A small network was shown many inputs. Here are its activations along a few directions, one row for each input.
Each table varies a few parts of the input and shows all the possible inputs, shuffled.
A made-up example of a description, with smaller parts first: values(2) and (point or line(11) or (line(4) and ring(5))).
Shared parts are said once, and a part with two or three values counts as separate values.
In the rows, zero is written as 128.

Other details of the inputs shift rows strongly along two fixed directions, in all tables alike. That doesn't count.

Table:
x1: [135 134 160 156 124  88 106  86 141 144 157]
x2: [115  62 157 134 143 183 114 101  61  80 113]
x3: [ 95 156 114 108 194 142 173 205  99 101 113]
x4: [118 112 102 118 175 129 175 143 106  68  99]
x5: [168 146 137 125 126 151 146 106 183 169  98]
x6: [139 172 116 126 125 103 179 122 159 165 113]
x7: [109 159 133 137 130 102 146 141 140 170 133]
x8: [109 154 149 102  83 104 130 143 148 131 171]
x9: [154 102 159 158 109 136  55  79 109 151 180]
x10: [167 120 135 128 123 151 110  93 120 147 147]
x11: [173 141 143 121 111 113 117  95 146 155 117]
x12: [102 122 148 148  74  98  89  55  96 127 167]
x13: [150 115 103 136 123 127  88 115 174 153 138]
x14: [131  85 156 165 165 190  93 132  68  73 127]
x15: [160 162 104 138 128 117 129 160 170 162  97]
x16: [148 167 116 102 110 125 151 144 149 184  96]
x17: [147 103 126 139  93 147  52  67 108 111 173]
x18: [130 138  91 138 145 109 138 121 201 152 140]
x19: [ 96 142 128 148 155 136 134 163  83 102 137]
x20: [140  94 159 131  85 112  63  58  95 119 145]
x21: [133  75 138 127 116 152 142 175  62  77 122]
x22: [126  77 129 128 162 157 184 166  95  69 151]
x23: [112 152  93 144 122  86 139 134 184 151 116]
x24: [126 157 154 131  92 127  37 116 106 140 171]
x25: [114 120 138 116  76 123  86  97  96 147 131]
x26: [126 127 139 127 111  90 125  72 141 129 137]
x27: [131 161 124 145 130  89 156 131 166 175 122]
x28: [122 181 119 113 122 108 175 133 154 173 118]
x29: [138 166 132  98 125 113 121 158 156 191 114]
x30: [138 143 136  84  87 123 129 172 152 145 131]
x31: [116 117 120 132 164 164 128 192  60  97 103]
x32: [162 111 151 130  94 146 131 129 185 137 124]
x33: [156  83 177 142  66 117  62  93  99  94 175]
x34: [136 123 143 118  65 125 109 149 130 139 143]
x35: [140 131 146 146 122 134 117  67 118 134 183]
x36: [102 119 130 117 122 130 179 183 106  99 133]
x37: [135 148 144 151 148 124 156 113 195 168 122]
x38: [164 159 118 117 106 117 145 125 153 177  98]
x39: [167  94 139 127  96 142 112 126 142 125 162]
x40: [158 114 146 165 114 149  43  88 108 123 184]
x41: [144 108 170 159 120 148  81  91 131 147 139]
x42: [114 105 167 161  58 109  88  93  90  94 198]
x43: [103 114 144 169 122 130  89  81 155 114 155]
x44: [119 157 102  96 118 110 104 160 176 166 108]
x45: [ 85 149 102  89 150 134 155 159 103  95 121]
x46: [135 176 106 150 138 101 153 149 175 152 119]
x47: [125 144 115 136 131 137 148  99 184 121 119]
x48: [ 75 108 138 124 120 129 131 112  52  99 140]
x49: [118  70 142 143 144 193  97 108  58  54 120]
x50: [101 172 117  82 114  96 154 123 163 165 123]
x51: [149 152  87 114  98 113 127 130 170 153  93]
x52: [138 117 118 140 135 142 111 126 187 142  99]
x53: [133  88  96 117 189 135 157 184 118  92  66]
x54: [104 166 150 120 124 101 116 128 132 165 158]
x55: [142  98 114 117 143 140 121 129  95  82  99]
x56: [107 176  92 113 105 102 147 129 170 149 120]
x57: [113  76 161 145 145 167 166 144 100  62 142]
x58: [132 128 109 118 136 118 159  96 164 148 139]
x59: [125 107 116 151 202 164 157 158  87  80 143]
x60: [104 113 131  80 130 144 124 145  69 117 107]
x61: [ 88  98 120 145 135 142 123 118  40  54 140]
x62: [133  95 127 114 165 124 210 186 121  73 107]
x63: [140  88 149 153 163 153  89 139  51  66 129]
x64: [149  97  93  94 171 155 180 153 130 132  84]
x65: [120 108 132 161  78 112  39  91 110 128 153]
x66: [ 88 162 117 116 115  95 101 130 160 145 151]
x67: [100  87 114 140 187 124 151 153  92  64 110]
x68: [119 192 130  92 123 106 158 129 155 171 134]
x69: [140 129 110 111 102 112 136 120 140 159  92]
x70: [109 131  90  69 163 158 158 194  92  98  79]
x71: [122 138 173 113  82 138  53  87  59 133 172]
x72: [145 158 135 155 135  95 115 109 167 130 145]
x73: [128 122  72 108 192 151 205 162 141  97 101]
x74: [156 146 118 130 127 108 142 152 161 184  94]
x75: [125 140 129 126 127 124 166  90 196 154 110]
x76: [102 103 121 121 111 156  89 132  47  85 127]
x77: [114 133 107 128 104 116  92 144 145 153 115]
x78: [164 128 138 129 140 107 124 131 152 159 104]
x79: [141 156 125 122 116 112 128 154 155 193 105]
x80: [127 105 115 133 211 149 196 169 111 118 119]
x81: [ 86 144 117 145 105  99  99 120 141 138 149]
x82: [130 132 130 127 185 163 211 139 140 119  93]
x83: [148 154 145 132 122  98 141  83 152 144 139]
x84: [126 134 115 146 209 164 199 176 152 102  88]
Description of these inputs: values(2) and line(6) and (point or ring(6)).
- Changing only the line(6) part turns x55 into x49. The same change can be made to x26. Which row results? => x75
- Changing only the line(6) part turns x28 into x35. The same change can be made to x19. Which row results? => x59
- List by row number the other rows that have the line(6) part and the values(2) part in common with x40. => x9, x10, x13, x17, x39, x64
- Start at x32 and move only the line(6) part, one step at a time. The first step leads to x39. Which rows follow, in order? => x33, x21, x34, x30
- Start at x65 and move only the ring(6) part, one step at a time. The first step leads to x51. Which rows follow, in order? => x69, x38, x74, x15
- Change only the ring(6) part in x79. List by row number the other rows that result. => x16, x25, x31, x76, x77
- Change only the values(2) part in x11. List by row number the other rows that result. => x83
- List by row number the other rows that have the line(6) part and the values(2) part in common with x6. => x12, x23, x27, x42, x46, x61

Table:
x85: [168 146 130 149  74  98  94  50 234 170 155]
x86: [151 170  86  69 161 133 218 184 191 180  54]
x87: [147 104 107 104 139 145 166 190 136 117  80]
x88: [ 94  98 119 119 160 147 180 167  82  65 131]
x89: [ 96 106 149 145 113 150  34  91  45 103 171]
x90: [121 175 133 152  79  76  67  81 165 177 155]
x91: [103 103 147 136 106 116 105 103  73  78 143]
x92: [128 166 127 113 122 106 174 134 179 168 140]
x93: [136 126 128 164 165 139 118 117 147 123 126]
x94: [164 139 138 140 129 123 145  91 185 162 128]
x95: [100 151 145 162 102 112  71  94 122 132 193]
x96: [134 160 122 108 126  95 175 136 164 169  99]
x97: [107  90 139 119 103 152  83 101  62  80 150]
x98: [147  97 131 105 168 164 169 189  77 103  88]
x99: [123  89 120 134 174 166 121 191  58  93 106]
- Changing only one part turns x86 into x97. The same change can be made to x98. Which row results? => x87
- What do these inputs look like to the network? => values(3) and (point or line(4))
- Start at x95 and move only the line(4) part, one step at a time. The first step leads to x90. Which rows follow, in order? => x89, x99

Table:
x100: [123 133 129 121  64 107 101  96 159 129 148]
x101: [136 176 123 116 145 123 162 183 168 160 113]
x102: [161 141  98 122 122 114 135 114 205 167  81]
x103: [111 118 128 113 192 137 228 173  90 102  92]
x104: [108 119 139 128 186 146 158 174  50 106 107]
x105: [132 126 123 127 105 120 111 162 118 141 121]
x106: [ 94  92 130 130 165 136 177 170  85  71 138]
x107: [179 136 134 129 112 135 139 132 191 162 113]
x108: [111 124 183 153  86 126  93  82  94  99 201]
x109: [172 122 135 120 126 129 132 111 166 167 109]
x110: [108 130 137 144 125 114  94 146 113 127 160]
x111: [168 137 109 138 127 115 111 100 165 139 141]
x112: [148 124 132 139 180 157 176 167 141 112 111]
x113: [142 138 121 118  79  96 148 129 179 155 127]
x114: [ 79  97 124 128 159 145 153 147  82  60 142]
x115: [143  76 153 166  99 141  71 101  91 102 157]
x116: [136 150 118  90 102 120 154 108 171 162 115]
x117: [134 142 119 159 135 110 112  88 173 145 122]
x118: [133 148  89  88 125 104 190 144 188 151  68]
x119: [ 94 132 142 141 122 133 126  82  91 118 163]
x120: [154 152 115  91 118 120 204 168 191 157  96]
x121: [137 108 149 154 171 144 143 120  98 115 124]
x122: [123 122 142 162 141 149  94  75 109 128 157]
x123: [107 111 132 126 112 134  73 118  63 107 122]
x124: [ 90 130 127 145 148 125 102 130  74 107 125]
x125: [147 168  93 108 128 102 126 147 155 158 123]
x126: [108  86 113 143 196 167 145 160  99  65 118]
x127: [165 143 113 111 123 136 130 105 196 175 102]
x128: [129 113 159 118 106 136  79 116  67 133 143]
x129: [128 100 122  84 169 146 216 176  94 109  79]
x130: [ 85 115 142 151 125 117 119  89  79  88 149]
x131: [101 150 134 139 130 134  93 108  94 143 153]
x132: [113 115 108  87 175 170 159 183  69 112  80]
x133: [152 122 117 136 103 131  99 111 178 135 120]
x134: [152 158 127 107 105 126 131 165 159 170 114]
x135: [121 136 133 129  71 119  50 112 127 135 149]
x136: [148 135 132 159 115 106 101 105 195 154 160]
x137: [ 98 145 141 149  92 112  41  98 126 129 184]
x138: [126 123 126 124 109 111 117  97  98  98 166]
- Changing only one part turns x135 into x100. The same change can be made to x132. Which row results? => x116
- What do these inputs look like to the network? => values(3) and (point or (values(2) and ring(6)))
- List by row number the other rows that have the values(3) part in common with x121. => x102, x107, x109, x111, x112, x115, x117, x122, x126, x127, x133, x136
- Change only the ring(6) part in x103. List by row number the other rows that result. => x106, x108, x114, x119, x130
- Change only the values(2) part in x132. List by row number the other rows that result. => x131

Table:
x139: [131  87 142 128 151 160 152 137  86  86 123]
x140: [117  86 118 142 159 149 137 140 103  71 123]
x141: [151 115 161 152  60 120  39  46 127 139 178]
x142: [142 162 109  98  97 102 133 136 174 173 110]
x143: [151 150 113 134 140 126 131 121 186 165 112]
x144: [114 148  83 104 146 110 179 180 172 132  93]
x145: [134 121 159 156  92 117  87  56 135 135 169]
x146: [ 94 110 154 135 115 132 107 103  55  93 156]
x147: [125 100 139 147 176 153 147 139  85  93 132]
x148: [118 128 121  98 141 136 178 172 112 119 107]
x149: [127 176 119 120 125 102 146 139 167 167 129]
x150: [110 112 131 121 145 144 125 167  70 104 117]
x151: [160 143 119 132 126 124 129 135 186 163 108]
x152: [117 154 125 126 119 117 102 122 133 151 133]
- Changing only one part turns x141 into x142. The same change can be made to x147. Which row results? => x149
- What do these inputs look like to the network? => values(2) and (point or ring(6))
